A small network was shown many inputs. Here are its activations along a few directions, one row for each input.
In each table, some parts of the input vary, and every possible input appears once, in random order.
Descriptions start from the smaller parts, as in this example, which fits no table here: one of 6 places along a line, together with either a single point or one of 9 places around a ring or (one of 2 separate values, together with one of 5 places around a ring).
Shared parts are said once, and a part with two or three values counts as separate values.
In the rows, 128 means zero.

Other details of the inputs vary at random and push rows far along three fixed directions, the same in every table; ignore that.
To show where, the next rows are all for the same input, with only those details redrawn:
[123 141 160 142  78 184 110 148 117 201 106 122 107 165]
[137 154 164 140  80 169 112 127 135 183 119 116 124 127]
[ 94 127 170 160 166 175  83 146 122 147  52 225 146 122]
[152 133 113 136  97  94 130  81 162  92 145 145 141  61]
[137 153 160 140  71 171 115 130 132 192 123 106 117 139]
[138  81  52 132  67  82 150 119 117  99 142 150  87 151]
[129 111 109 137  61 145 131 144 109 171 125 122  87 180]
[151 135 122 136  78 117 130  99 148 125 143 125 128  95]

Rows:
x1: [128 128 101 104 171 117 135 110 151  97 115 203 152  88]
x2: [151 158  98  82 128 112 156  84 154 107 146 118 126  62]
x3: [ 96 128 153 140 125 168  95 165 106 158 121 107 123 169]
x4: [139  90  74 151 134 118 163 137 100 120 123 180  85 149]
x5: [178 165 119 146  76 111 138  86 171 125 185  96 136  39]
x6: [129  93  49 130  88 110 127 138 120 112 153 118  74 180]
x7: [ 94 154 176 129 141 165  82 146 124 160 131 101 129 127]
x8: [169 166 150 134 138 152 123  89 165 132 144 102 154  92]
x9: [109 126 167 139  74 164 121 158  97 186 122 100 117 169]
x10: [126  99  99 114 121 104 175 133 109 150 117 128 114 187]
x11: [122  65  88 124  88  72 177 141  88  97 140 117  93 172]
x12: [141 169 169 116 168 132 131  94 151 129 148  90 136  95]
x13: [139 103 125 126 123  96 139 149 108 111 139  84 132 162]
x14: [117 169 141  90 104 123 126 116 143 123 154  84 146  55]
x15: [ 70  70  94 138 171  92 114 156 103  92  76 228 151 141]
x16: [ 79 127 184 136 234 136  91 140 124  93  85 177 159  89]
x17: [169 149 144 128 103 133 150  82 149 140 140 118 134  93]
x18: [146 149 136 117 142 122 152 106 140 123 157  78 119 131]
x19: [152 115 117 122 109 127 156 152  94 160 134  76 103 223]
x20: [108 110  82  84 135 111 178 146  90 122 116 130  83 169]
x21: [110 102 132 126 180  72 140 111 142  70 108 176 184  68]
x22: [ 85  89  88  89 138 101 159 166  84  99 113 137  95 152]
x23: [158 159 141 138 104 136  98 109 159 134 146  99 147 107]
x24: [147 174 186 135 116 132  95 105 159 126 155  72 181  75]
x25: [ 82 107 124 142 188 114  93 142 124  71 111 184 144 108]
x26: [159 154  91 119  93 101 122  83 179  98 190  79 121  76]
x27: [141 127 154 130 121 129 164 116 114 144 119 121 122 148]
x28: [130 149  84  90  91 110 135 111 148 113 151 112 108  80]
x29: [134 142 167 148 218 162  90 126 138 123  67 200 176 112]
x30: [100 130 140 132 204 172  98 136 120 142  86 186 111 146]
x31: [ 98 111 151 147 157 144  84 176  97 132  88 158 151 168]
x32: [125 121 158 147 109 141 152 163  96 162 136  96 112 140]
x33: [132 116  90 139  82 150 116 155 115 159 138  97  86 199]
x34: [152 174 159  91 128 127 156 102 161 142 157  95 162  86]
x35: [181 193 189 130 128 167 111  84 171 160 145  75 168  86]
x36: [130 136  97 122 114 117 105 111 150 117 160 113 100 113]
x37: [154  99  88 122 107  58 163 108 134  59 182  68 129 116]
x38: [ 96  89 110 124 147 114 137 164  96 109 130 115  97 180]
x39: [110 140 147 133 100 180 102 156 128 215  94 136 128 168]
x40: [ 86 150 212 174 182 189  84 168 108 162  76 189 169  88]
x41: [111  96 131 145 207 119 130 148  97  94  74 193 136 177]
x42: [135 151 153 138 108 134 107 124 143 128 157  77 156 109]
x43: [124  88  92 123 130  82 151 132 115  74 156  98 112 146]
x44: [159 147 123 132 185 113 124  67 178  64 138 155 164  48]
x45: [113 147 123 113 156 127  97 119 169 103 116 200 170  57]
x46: [157  99  80 140 122  71 195 114 111  87 159 133 101 121]
x47: [105  74  74 150 159  84 120 121 122  52  84 250 128 106]
x48: [115 124 146 140 220 125 127 119 131  79  93 181 151 115]
x49: [142  94  63 132  84 109 118 155 108 133 137 118  92 202]
x50: [122 144 203 133 115 183 111 176  98 199 114  58 131 197]
x51: [100 133 167  99 112 168 132 182 106 190 123  98 128 171]
x52: [176 166 153 127 140 109 151  80 164 104 165  71 163  84]
x53: [147  96  43 117 128  88 157 105 132  85 163 132  83 154]
x54: [137 167 183 124 120 199 121 129 139 234  99 113 143 149]
x55: [ 85 107 107 103  96 136 125 180  99 154 133 136 114 177]
Q: What is each input in this table made of?
A: one of 5 places around a ring, together with either one of 5 places along a line or one of 6 places along a line
Q: The inputs of x17 and x9 match in every part but the place on the ring of 5. If x8 is changed in the same way as x17 into x9, which row does it become?
A: x42
Q: The inputs of x10 and x21 match in every part but the place on the ring of 5. If x19 is changed in the same way as x10 into x21, which row does it become?
A: x13
Q: Start at x2 and move only the place on the line of 5, one step at a time. The first step leads to x1. Which rows follow, in order?
A: x54, x17, x4
Q: Which other rows does x23 become when the place on the ring of 5 takes its other values? List them by row number.
A: x24, x35, x41, x50
Q: Which other rows agree with x26 in the place on the ring of 5? List them by row number.
A: x5, x6, x23, x28, x33, x36, x39, x45, x47, x49
Q: Which other rows does x14 become when the place on the line of 5 takes its other values? List them by row number.
A: x9, x15, x40, x55
